These are the activations of a small neural network, seen along a few directions. Each row is one input.
In each table, some parts of the input vary, and every possible input appears once, in random order.
Descriptions start from the smaller parts, as in this example, which fits no table here: line(4) and (point or ring(11) or (values(3) and ring(5))).
Shared parts are said once, and a part with two or three values counts as separate values.
In the rows, zero is written as 128.

A family of inputs:
R1: [160 118 122 184 193 104 162 147  81 194 156 113 120  62 116]
R2: [125  47 141 121  74 116 106 117 159  31 106 147 137 162  87]
R3: [ 40 146 151  84 101 129 112 117 106 144 109 141 151  84 154]
R4: [141  79  88  59  72 130 102  58 155  55 150 127 124 130  85]
R5: [ 74  66 116 110  62  99 116  94 129  57 170 151 141 104  74]
R6: [220 103 138 162 180 131 145 138 111 203 130 110 101 113 133]
R7: [218 118 154 193 189 101 148 167 114 174  98 106 112 117 126]
R8: [ 95 137 177 100 106 135 108 133 137 118  48 141 138 137 176]
R9: [102 129 168  69  91 159 110 103 135 143  84 134 138 131 180]
R10: [ 87  80 128 129  75 109 141 107 148  35 126 170 143 131  57]
R11: [142 192  78 121 160 153 112 117 138 157 178  99 118 170 153]
R12: [134  43 133  82  56 132 106  91 154  55 144 137 120 153  93]
R13: [137 169 125 181 147 135 119 190 146 122 135 112 123 182 159]
R14: [ 77 178  96 165 144 128 130 167 115 148 192 107 130 133 139]
R15: [ 99 198 107 180 150 130 156 187 129 124 150 131 131 157 125]
R16: [139 161 118 148 139 161 115 154 140 149 169 104 112 181 162]
R17: [108 159 127  41 113 152 109  74 140 147  96 127 150 114 172]
R18: [ 56 164 162  98 110 130 137 133 121 121  66 162 142 110 141]
R19: [224 130  92 136 201 123 141 103 110 211 138 113 109 102 130]
R20: [181 143 139 196 197 104 186 163  91 170 116 128 120  89  98]
Q: What is each input in this table made of?
A: line(4) and ring(5)
Q: Changing only the line(4) part turns R5 into R3. The same change can be made to R2. Which row results?
A: R8
Q: Which other rows does R20 become when the ring(5) part takes its other values? List them by row number.
A: R1, R6, R7, R19
Q: Which other rows does R17 become when the line(4) part takes its other values? List them by row number.
A: R4, R11, R19

A family of inputs:
R21: [211 147 107 222 216 112 165 179 102 194 166 100 104 120 115]
R22: [ 47 167 122 108  87 144 110 139 146  88 140 136 143 162 146]
R23: [214 147 107 221 216 113 164 179 104 193 165 100 103 125 116]
R24: [ 49 166 125 109  87 144 109 140 147  87 135 136 143 163 147]
R25: [142 161 151 107 160 141 129 123 112 197  85 121 129 105 178]
R26: [111  37 130  75  48 116 108  71 152  34 125 154 136 126  74]
R27: [ 46 166 125 109  87 143 111 140 145  87 135 137 144 159 145]
R28: [141 162 148 107 160 141 130 122 111 198  90 120 129 103 177]
R29: [110  37 134  75  48 114 109  72 151  34 120 156 137 124  73]
R30: [113  36 133  75  48 116 107  72 153  33 120 154 136 127  75]
R31: [139 161 151 107 160 140 131 123 110 198  86 122 130 100 176]
R32: [213 149 103 221 217 113 163 177 103 194 170  99 103 123 115]
Q: What is each input in this table made of?
A: values(3) and line(4)
Q: Changing only the line(4) part turns R26 into R28. The same change can be made to R30. Which row results?
A: R25
